Each row below holds a small network's activations on one input, seen along a few directions.
In each table, some parts of the input vary, and every possible input appears once, in random order.
Descriptions start from the smaller parts, as in this example, which fits no table here: line(6) and (point or ring(9) or (values(3) and ring(8))).
Shared parts are said once, and a part with two or three values counts as separate values.

Table:
R1: [ 37   0  18 -14  -2   4  58  -3 -10  40 -27   8   2 -12  30]
R2: [ -4 -27  10  17   6  -8 -22   8  -1  -5   5  31  -4   7 -14]
R3: [-15  -9  32   9 -11  -5 -20   1   0  -3   6  18  -1  10 -29]
R4: [-35   9  11   7 -19  -1 -13   5  26  -7  13  -2  11  39  10]
R5: [ -5  -3  -1 -11  -7  -2 -28   2   2   8  16 -13  10 -17 -33]
R6: [  0  32  -4 -10  13 -18 -21 -13   2 -13   5 -27  19 -13  -8]
R7: [-22 -11 -11  15  -1  -3 -15  10  27  -9   9  10   8  38  22]
R8: [ -8  -2 -10 -19 -12  12  56  -9 -18  -2 -44  -1 -41 -15  14]
R9: [ 12  13 -24  -2  28 -21 -26  -6   0 -15   1 -15  16 -14   8]
R10: [ 34  18   2   8  -4  47  61  -5 -31   0   1 -10 -27  -4  18]
R11: [  7 -21 -22  -1   8  -5 -31   9   1   5  13   0   8 -20 -18]
What do these inputs look like to the network?
Answer: values(3) or (values(2) and line(4))

Table:
R12: [-19 -26   1   8 -11  -5 -18  15  28  13  11  19  13  27   6]
R13: [-11  -1  -5   2   8 -11 -36  -3  14 -12  13  -5  11   1 -27]
R14: [-14   1  -3   2   2 -13 -44   4   4 -10  18  -6  13  -4 -20]
R15: [-13 -14  -9  21   8  -8 -17   9  17 -14   5  19   4  33  23]
R16: [-12  -2  18   3   1 -26 -16   3  23   7  -4  14  23  24  15]
R17: [ 24 -13 -11 -16  13  -4  33  -3 -17  16 -25   9 -13 -33  12]
R18: [ -8   8   0 -10 -17  21  42  -6 -13  -6 -27  -9 -32   5   9]
R19: [ 24  32 -11  -4   8   9  38  -8  -5   4  -3 -24   8  -8  34]
R20: [ -3  32   9  -2 -13  30  45  -8  -8  -8   2 -16 -17  14  18]
R21: [-13   0  -4   2   3 -13 -42   2   7 -11  17  -6  12  -3 -22]
R22: [-15   1  -3   2   1 -13 -45   6   1 -10  19  -7  13  -5 -18]
R23: [ 19  -8  30  10 -17  29  34   0 -21  16  -2  14 -18  -1  -8]
R24: [ -5 -13  10  -4 -14  14  43  -1 -20   5 -22  17 -34 -13  -6]
R25: [-11  -1  -5   2   6 -12 -38  -2  11 -12  15  -5  11   0 -26]
R26: [ 49  -6   8  -2  11  10  26   2 -19  29  -4   6   4 -18   6]
R27: [ 19   8 -21 -16   7   2  33 -10 -10   6 -31 -17  -9 -18  28]
R28: [-12   0  -4   2   5 -12 -40   0   9 -12  16  -5  12  -1 -24]
What do these inputs look like to the network?
Answer: values(3) or line(6) or (values(2) and line(4))

Table:
R29: [  7  -8  10  -1  -8  11  27   0 -10  10 -11  10 -14  -2   3]
R30: [ -2   9 -11  -3  10 -14 -29  -2   7  -8  10 -14  16  -7  -8]
R31: [-10  -8   1   5   1  -8 -27   4   7  -4  10   5   7   4 -14]
R32: [ 22  18 -11 -10   9   5  23  -8 -12   3  -9 -18  -1 -18  13]
R33: [  9  -3   4  -3  -4  10  26  -1 -11   8 -11   4 -12  -6   5]
R34: [ -5   3  -7  -1   7 -12 -29   0   7  -7  10  -7  13  -4 -10]
R35: [ 20  14  -9  -9   7   6  23  -7 -12   3  -9 -15  -3 -16  12]
R36: [ -9  -6  -1   3   2  -9 -28   3   7  -5  10   2   8   2 -13]
R37: [ 18  11  -7  -8   5   6  24  -6 -12   4 -10 -11  -5 -15  11]
R38: [ -7   0  -6   1   6 -11 -28   1   7  -7  10  -4  11  -2 -11]
R39: [  6 -10  13   0 -10  12  28   1 -10  12 -11  13 -15  -1   2]
R40: [-11 -11   4   6  -1  -8 -27   5   8  -3  11   9   6   6 -15]
R41: [ -8  -3  -4   2   4 -10 -28   2   7  -6  10  -1  10   0 -12]
R42: [ 12   2  -1  -5   0   9  25  -3 -11   6 -11  -2 -10 -10   7]
R43: [  8  -5   7  -2  -6  11  27   0 -10   9 -11   7 -13  -4   4]
R44: [-12 -16   9   9  -4  -6 -26   8   8   0  12  15   5  10 -17]
R45: [-23   1  18  13 -24  22  42   4  10  -2  -9  15 -19  46  31]
R46: [ 14   5  -3  -6   2   8  25  -4 -11   5 -11  -5  -9 -11   8]
R47: [-11 -14   6   8  -2  -7 -27   6   8  -1  11  12   6   8 -16]
R48: [-40  -8  12  19 -16  -2 -11  10  32 -10   8  19   5  56  19]
R49: [ -4   6  -9  -2   9 -13 -29  -1   7  -8  10 -11  14  -5  -9]
R50: [ 11   0   1  -4  -2   9  26  -2 -11   7 -11   1 -11  -8   6]
R51: [ -1  13 -12  -5  12 -15 -30  -3   7  -8  10 -17  18  -9  -7]
R52: [ 16   8  -5  -7   3   7  24  -5 -12   4 -10  -8  -7 -13  10]
Changing only one part turns R41 into R42. The same change can be made to R51. Which row results?
Answer: R32
What do these inputs look like to the network?
Answer: values(2) and (point or line(11))
Which other rows does R34 become when the values(2) part takes its other values? List them by row number.
Answer: R52

Table:
R53: [  8 -25   1   6  -5  14  39   5  -9  10 -20  25 -24   3  15]
R54: [-23  -6  -5   3  -3 -10 -37   5  16 -10  15  -1  10  10 -15]
R55: [-20  -2   1   6   3 -16 -38   2  12 -15  11   3  10  10 -14]
R56: [ 29 -10   4   9  21 -20 -42   9  11  19  27   7  42  -5  -5]
R57: [  9  22  13  10 -13  30  41  -1  -7   0   5  -7  -8  22  28]
R58: [-19  -1   3   7   5 -17 -38   0  11 -16  10   4  10  10 -14]
R59: [-24  -7  -7   2  -5  -8 -37   6  17  -8  16  -2  10  10 -15]
R60: [-21  -3  -1   6   1 -14 -38   3  13 -13  12   1  10  10 -15]
R61: [ -1   1   6  -4  -8   3  45   0   6  13 -23  10  -7  17  40]
R62: [-22  -4  -3   5  -1 -12 -38   4  15 -12  13   0  10  10 -15]
R63: [ 22   3   8 -14  -3  11  23  -7 -30  12  -9  -7 -16 -40 -22]
R64: [ 20  37 -11  -6   7  19  30 -13 -13  -9   2 -32  -3 -10  14]
R65: [ 12  15 -17 -19   8  -8  30 -11  -2   5 -29 -17  -2 -14  28]
R66: [ 19  -9 -21 -12  11   3  23  -3 -21   3 -22  -1 -19 -30   6]
R67: [ 13 -12  31   1 -19  24  37   1 -19  19  -9  18 -22  -3 -15]
What do these inputs look like to the network?
Answer: point or line(6) or (values(2) and line(4))
Which other rows does R65 become when the values(2) part takes its other values? List them by row number.
Answer: R61

Table:
R68: [ -4  -6   0   3   2  -7 -14   3   7   0   4   5   7   4  -2]
R69: [ 38  -1   0 -14   4  15  47  -7 -32  19 -22  -2 -19 -38   2]
R70: [-11   9  -2   0  -1  -1 -21  -2   2 -13  12 -11   3  -1 -16]
R71: [  2  -1  17   1 -21  31  59  -2 -17   7 -19  11 -33   8  12]
R72: [ -6  -4  -1   2   2  -7 -15   2   6  -2   5   3   6   3  -4]
R73: [-10   6  -2   1   0  -3 -20  -1   3 -10  10  -8   4   0 -13]
R74: [ -9   3  -2   1   0  -4 -19   0   4  -8   8  -5   4   1 -11]
R75: [ -1 -10   2   4   3  -8 -11   5   8   5   3  10   8   6   2]
R76: [ -2  -8   1   3   2  -8 -13   4   7   2   3   7   7   5   0]
R77: [ 17  25 -11  -9   4  12  50  -9  -6   3 -19 -17  -6   0  42]
R78: [ -7  -2  -1   2   1  -6 -16   1   5  -4   6   0   5   2  -7]
R79: [ -8   1  -2   1   1  -5 -18   1   4  -6   7  -3   5   1  -9]
R80: [  1 -12   3   5   3  -8 -10   6   9   7   3  12   9   7   4]
What do these inputs look like to the network?
Answer: values(3) or line(10)

Table:
R81: [ -9  -4   2   4  -2  -3 -12   3   7  -3   5   4   3   9  -3]
R82: [-12  -5   3   6  -3  -4 -14   4   9  -4   6   6   4  13  -3]
R83: [ 6  3 -4 -3  4 -1  0 -2 -4  1 -1 -5  1 -9 -2]
R84: [-6 -3  1  3 -1 -3 -9  2  4 -2  4  3  3  5 -3]
R85: [-3 -2  0  1  0 -2 -7  1  2 -1  3  1  2  1 -3]
R86: [ 12   7  -7  -6   7  -1   4  -4  -7   1  -3 -10   1 -15   0]
R87: [ 14   2   9  -3 -11  24  61  -3 -16  12 -22   6 -24   1  24]
R88: [-16  -5   4   7  -4  -4 -16   4  12  -5   8   7   5  17  -2]
R89: [  9   5  -5  -5   5  -1   2  -3  -6   1  -2  -7   1 -12  -1]
R90: [ 1  0 -1  0  2 -2 -5  0  0  0  2 -1  2 -3 -3]
R91: [ 4  1 -2 -2  3 -2 -3 -1 -2  0  0 -3  2 -6 -3]
What do these inputs look like to the network?
Answer: point or line(10)
